A small network was trained on invented records. Each row is its activation on one of them, seen along a few directions.
Each row is followed by the record's values for the fields Gito, Rosov, Kabu, Firip, Rebuv, Mape, Kene.
A field that a record lacks is written absent.
The largest differences between rows may come from other fields.
In the rows, zero is written as 500.
Random noise pushes rows far along 8 fixed directions. That doesn't count. These rows show it; they differ only by the noise:
[175,509,584,373,442,465,518,615,589,302,551,520,449,237,469,558,676,666,672,569,576,237,584]
[697,279,279,319,436,433,382,338,306,507,518,493,297,632,589,727,514,458,466,419,741,588,678]
[630,308,272,366,464,271,371,390,186,732,513,352,440,427,507,644,273,631,320,354,471,565,614]
[878,401,787,527,497,539,294,263,476,716,353,630,473,592,631,528,589,398,387,524,581,569,598]
[657,473,325,298,631,476,367,571,160,591,508,431,494,634,482,357,315,349,343,395,595,368,521]
[638,481,564,509,724,400,380,799,292,749,642,520,539,400,440,362,316,405,361,538,537,475,547]
[724,358,622,530,464,506,398,440,549,510,532,665,320,567,667,690,710,398,544,602,772,697,636]
[659,567,591,410,586,463,513,460,528,376,450,549,391,296,480,802,625,740,729,576,663,291,633]
[522,566,346,472,552,245,557,607,348,548,520,361,435,238,533,756,381,811,507,523,456,576,464]
[165,542,660,374,323,582,486,468,644,212,433,557,472,406,595,429,807,536,649,557,592,258,491]

[306,580,466,522,622,454,573,819,553,440,596,520,508,460,457,447,523,446,543,547,528,528,428] -> Gito: y2 / Rosov: d1 / Kabu: f2 / Firip: m1 / Rebuv: k1 / Mape: u2 / Kene: j3
[418,515,674,648,266,625,408,301,627,326,541,683,611,531,685,514,806,528,739,397,673,491,608] -> Gito: y2 / Rosov: d2 / Kabu: f3 / Firip: m1 / Rebuv: k3 / Mape: u3 / Kene: j1
[763,448,452,541,357,517,399,149,446,588,227,520,547,677,645,530,581,534,407,370,382,581,415] -> Gito: absent / Rosov: d1 / Kabu: f2 / Firip: m2 / Rebuv: k3 / Mape: u1 / Kene: j3
[451,420,516,562,402,382,479,505,560,576,410,524,560,380,541,595,566,592,449,507,341,565,455] -> Gito: y2 / Rosov: d1 / Kabu: f2 / Firip: m2 / Rebuv: k3 / Mape: u1 / Kene: j3
[451,675,685,564,344,678,550,269,633,171,458,558,504,424,570,435,685,541,772,496,633,279,473] -> Gito: y2 / Rosov: d3 / Kabu: f3 / Firip: m2 / Rebuv: k2 / Mape: u2 / Kene: j2
[509,366,302,447,497,371,493,376,237,722,546,319,499,501,395,424,192,591,271,352,391,545,565] -> Gito: absent / Rosov: d2 / Kabu: f2 / Firip: m2 / Rebuv: k1 / Mape: absent / Kene: j2
[570,721,512,477,471,510,598,269,543,437,229,385,485,489,527,724,527,712,510,541,352,468,383] -> Gito: y2 / Rosov: d3 / Kabu: f2 / Firip: m2 / Rebuv: k3 / Mape: u3 / Kene: j2
[377,530,229,198,396,433,599,307,419,273,301,321,404,466,501,643,500,717,523,420,422,345,351] -> Gito: y2 / Rosov: d1 / Kabu: f2 / Firip: m3 / Rebuv: k2 / Mape: absent / Kene: j3
[528,539,481,351,564,537,575,402,477,566,381,403,472,610,454,470,383,461,374,541,426,466,487] -> Gito: y1 / Rosov: d2 / Kabu: f2 / Firip: m3 / Rebuv: k1 / Mape: absent / Kene: absent
[428,513,443,247,684,594,469,625,528,392,435,552,298,747,562,693,607,313,373,558,689,488,534] -> Gito: y2 / Rosov: d1 / Kabu: f3 / Firip: m2 / Rebuv: k3 / Mape: absent / Kene: j3
[504,730,411,483,581,626,593,703,339,309,578,447,562,660,580,95,420,262,523,493,594,325,257] -> Gito: absent / Rosov: d3 / Kabu: f3 / Firip: m3 / Rebuv: k1 / Mape: absent / Kene: absent
[530,708,395,469,341,365,518,345,390,171,411,370,550,259,625,555,523,782,721,370,523,210,353] -> Gito: y2 / Rosov: d1 / Kabu: f2 / Firip: m1 / Rebuv: k3 / Mape: absent / Kene: j3
[915,616,557,740,543,415,564,574,369,533,549,454,654,180,371,356,276,699,720,532,389,387,327] -> Gito: y2 / Rosov: d3 / Kabu: f2 / Firip: m3 / Rebuv: k2 / Mape: u1 / Kene: absent
[733,615,668,582,645,667,424,389,414,729,376,519,688,656,399,238,343,370,388,433,323,394,462] -> Gito: y2 / Rosov: d3 / Kabu: f3 / Firip: m2 / Rebuv: k2 / Mape: u3 / Kene: j2
[630,461,491,450,517,379,458,434,448,573,499,447,390,432,516,646,410,529,412,486,560,564,535] -> Gito: y2 / Rosov: d1 / Kabu: f2 / Firip: m1 / Rebuv: k2 / Mape: absent / Kene: j3
[246,422,501,260,642,449,555,746,566,503,512,465,423,347,293,511,450,483,450,611,419,237,520] -> Gito: y2 / Rosov: d1 / Kabu: f2 / Firip: m3 / Rebuv: k1 / Mape: absent / Kene: j3
[701,631,728,670,472,535,373,381,528,325,547,647,660,298,562,436,664,610,822,409,721,197,563] -> Gito: y2 / Rosov: d1 / Kabu: f2 / Firip: m1 / Rebuv: k3 / Mape: u2 / Kene: j3
[581,374,763,724,457,452,316,504,495,820,489,585,611,457,574,312,431,389,290,533,319,638,472] -> Gito: y2 / Rosov: d3 / Kabu: f3 / Firip: m2 / Rebuv: k3 / Mape: u1 / Kene: j2
[403,627,539,702,450,387,605,638,544,502,506,480,651,339,594,425,485,641,570,577,301,624,259] -> Gito: y2 / Rosov: d2 / Kabu: f3 / Firip: m3 / Rebuv: k1 / Mape: u1 / Kene: absent
[391,319,284,467,166,494,406,261,398,441,508,453,540,739,673,418,545,371,375,271,480,706,427] -> Gito: y2 / Rosov: d1 / Kabu: f3 / Firip: m1 / Rebuv: k2 / Mape: u3 / Kene: j3
[525,284,359,555,129,487,473,144,573,397,481,484,288,621,724,737,667,501,502,450,641,887,574] -> Gito: y1 / Rosov: d3 / Kabu: f2 / Firip: m2 / Rebuv: k2 / Mape: u2 / Kene: j2
[545,723,408,275,698,564,502,424,280,434,389,366,500,623,473,507,316,505,386,392,575,239,495] -> Gito: y2 / Rosov: d2 / Kabu: f3 / Firip: m2 / Rebuv: k3 / Mape: absent / Kene: j2
[330,519,721,331,550,632,488,546,586,572,349,507,489,677,469,219,513,209,275,635,404,384,393] -> Gito: y2 / Rosov: d3 / Kabu: f2 / Firip: m3 / Rebuv: k1 / Mape: absent / Kene: absent
[236,318,724,501,338,541,430,301,724,609,356,569,472,634,631,505,673,404,294,529,376,675,590] -> Gito: y1 / Rosov: d2 / Kabu: f3 / Firip: m2 / Rebuv: k1 / Mape: absent / Kene: j2
[896,707,555,622,559,518,346,464,260,473,446,530,610,665,766,309,429,331,467,408,656,481,351] -> Gito: y2 / Rosov: d3 / Kabu: f3 / Firip: m1 / Rebuv: k3 / Mape: absent / Kene: j1
[220,396,470,321,367,642,462,156,600,585,216,437,573,734,442,439,568,510,369,396,218,426,535] -> Gito: y1 / Rosov: d3 / Kabu: f3 / Firip: m2 / Rebuv: k1 / Mape: u3 / Kene: j2
[436,150,588,326,556,555,307,515,576,730,631,632,316,570,334,670,541,350,382,514,662,488,961] -> Gito: y1 / Rosov: d3 / Kabu: f2 / Firip: m1 / Rebuv: k3 / Mape: u2 / Kene: j1
[543,344,319,297,631,512,460,672,356,579,623,494,431,621,249,434,308,327,427,476,553,356,687] -> Gito: y1 / Rosov: d3 / Kabu: f2 / Firip: m1 / Rebuv: k2 / Mape: u1 / Kene: absent
[508,639,535,375,640,387,498,481,556,642,216,425,451,544,634,792,502,637,245,546,358,645,387] -> Gito: y1 / Rosov: d1 / Kabu: f2 / Firip: m1 / Rebuv: k3 / Mape: absent / Kene: j3
[213,639,617,266,721,781,496,532,620,399,376,575,536,685,366,395,594,390,501,511,557,128,641] -> Gito: y1 / Rosov: d2 / Kabu: f3 / Firip: m2 / Rebuv: k3 / Mape: u2 / Kene: j2
[476,493,388,556,535,452,535,614,480,538,580,494,520,494,546,466,491,448,489,519,519,651,404] -> Gito: y2 / Rosov: d1 / Kabu: f2 / Firip: m3 / Rebuv: k1 / Mape: u2 / Kene: j3
[575,586,406,494,565,397,442,608,327,493,593,479,560,409,594,494,390,521,473,411,561,443,465] -> Gito: y2 / Rosov: d1 / Kabu: f3 / Firip: m3 / Rebuv: k3 / Mape: absent / Kene: j3
[689,625,590,351,676,705,488,412,589,472,298,599,514,682,359,539,606,476,560,490,513,219,528] -> Gito: absent / Rosov: d1 / Kabu: f2 / Firip: m1 / Rebuv: k2 / Mape: u3 / Kene: j3
[487,491,265,318,460,459,511,486,365,277,477,419,426,616,518,444,485,391,536,411,618,349,431] -> Gito: y2 / Rosov: d1 / Kabu: f2 / Firip: m1 / Rebuv: k1 / Mape: absent / Kene: j3
[383,597,590,681,435,508,669,542,703,465,558,528,483,440,505,588,613,601,634,646,469,754,460] -> Gito: y2 / Rosov: d2 / Kabu: f2 / Firip: m1 / Rebuv: k1 / Mape: u3 / Kene: absent
[369,644,411,496,444,488,635,496,478,489,383,342,674,385,404,408,418,703,568,446,234,391,346] -> Gito: y1 / Rosov: d2 / Kabu: f2 / Firip: m3 / Rebuv: k1 / Mape: u3 / Kene: absent
[262,581,384,647,282,516,517,596,488,306,615,487,593,511,686,340,636,477,644,466,534,623,336] -> Gito: y2 / Rosov: d3 / Kabu: f3 / Firip: m3 / Rebuv: k3 / Mape: u3 / Kene: j1

Here are new rows. What are their fields?
[538,469,466,531,546,509,607,624,540,516,562,562,445,512,393,547,518,515,585,569,531,546,560] -> Gito: absent / Rosov: d2 / Kabu: f2 / Firip: m1 / Rebuv: k1 / Mape: u1 / Kene: absent
[591,332,718,641,505,449,356,671,599,637,554,655,436,507,636,456,599,256,347,642,580,717,475] -> Gito: y2 / Rosov: d1 / Kabu: f2 / Firip: m2 / Rebuv: k3 / Mape: absent / Kene: j3
[575,340,641,704,290,496,387,406,522,473,622,588,546,464,633,249,608,337,550,427,618,485,516] -> Gito: absent / Rosov: d1 / Kabu: f2 / Firip: m2 / Rebuv: k1 / Mape: absent / Kene: j3
[255,81,332,180,371,532,449,350,494,521,623,460,369,585,307,605,445,445,415,398,549,360,825] -> Gito: y1 / Rosov: d2 / Kabu: f3 / Firip: m3 / Rebuv: k2 / Mape: absent / Kene: absent
[671,482,632,659,397,592,508,400,599,480,501,632,481,622,566,334,615,325,579,607,527,681,391] -> Gito: y2 / Rosov: d3 / Kabu: f2 / Firip: m1 / Rebuv: k2 / Mape: u1 / Kene: absent
[748,656,281,374,633,605,442,508,282,494,264,493,571,845,570,382,477,350,346,377,468,410,316] -> Gito: absent / Rosov: d1 / Kabu: f2 / Firip: m2 / Rebuv: k3 / Mape: u1 / Kene: j3
[577,607,509,457,725,551,593,592,639,548,401,575,484,552,368,727,583,617,571,555,460,452,530] -> Gito: absent / Rosov: d1 / Kabu: f2 / Firip: m1 / Rebuv: k1 / Mape: u3 / Kene: j3
[312,236,156,405,449,379,373,724,261,472,693,482,547,417,401,406,395,486,508,320,503,352,573] -> Gito: y2 / Rosov: d1 / Kabu: f3 / Firip: m2 / Rebuv: k3 / Mape: u1 / Kene: j3
[503,810,720,927,520,425,603,677,565,500,610,489,665,217,623,385,440,673,602,600,431,706,318] -> Gito: y1 / Rosov: d2 / Kabu: f3 / Firip: m2 / Rebuv: k2 / Mape: u2 / Kene: j2
[417,451,254,443,454,526,474,455,364,436,538,433,519,669,520,317,465,390,465,335,544,444,449] -> Gito: absent / Rosov: d1 / Kabu: f2 / Firip: m2 / Rebuv: k1 / Mape: u2 / Kene: j3
[326,681,573,373,520,579,497,398,572,340,378,514,486,564,568,666,623,638,566,462,580,379,549] -> Gito: y2 / Rosov: d2 / Kabu: f3 / Firip: m1 / Rebuv: k3 / Mape: u2 / Kene: j1
[650,608,690,355,529,628,465,288,482,361,351,536,503,409,441,471,593,567,658,507,607,72,581] -> Gito: y2 / Rosov: d3 / Kabu: f2 / Firip: m3 / Rebuv: k3 / Mape: absent / Kene: j1
[617,658,485,314,608,531,486,249,444,401,305,406,545,433,384,711,432,793,596,394,434,76,639] -> Gito: y1 / Rosov: d3 / Kabu: f3 / Firip: m2 / Rebuv: k3 / Mape: absent / Kene: j2
[232,369,322,218,427,478,293,407,300,533,496,413,650,558,453,335,381,477,336,184,401,133,664] -> Gito: y1 / Rosov: d1 / Kabu: f3 / Firip: m1 / Rebuv: k3 / Mape: absent / Kene: j3
[804,434,335,403,585,420,424,429,247,629,482,397,511,552,415,470,241,422,343,405,471,411,481] -> Gito: y2 / Rosov: d1 / Kabu: f2 / Firip: m2 / Rebuv: k2 / Mape: absent / Kene: j3
[546,542,354,476,594,462,528,607,395,584,459,428,549,480,360,435,327,545,424,493,349,485,459] -> Gito: y1 / Rosov: d3 / Kabu: f2 / Firip: m2 / Rebuv: k2 / Mape: u1 / Kene: j2
[541,502,641,556,479,509,479,457,630,408,499,593,531,289,527,637,622,672,713,483,572,369,567] -> Gito: y1 / Rosov: d1 / Kabu: f3 / Firip: m3 / Rebuv: k2 / Mape: u2 / Kene: j3
[441,543,378,510,372,432,632,464,563,263,484,460,413,453,537,585,561,620,702,561,535,537,384] -> Gito: y2 / Rosov: d3 / Kabu: f2 / Firip: m1 / Rebuv: k1 / Mape: u1 / Kene: absent
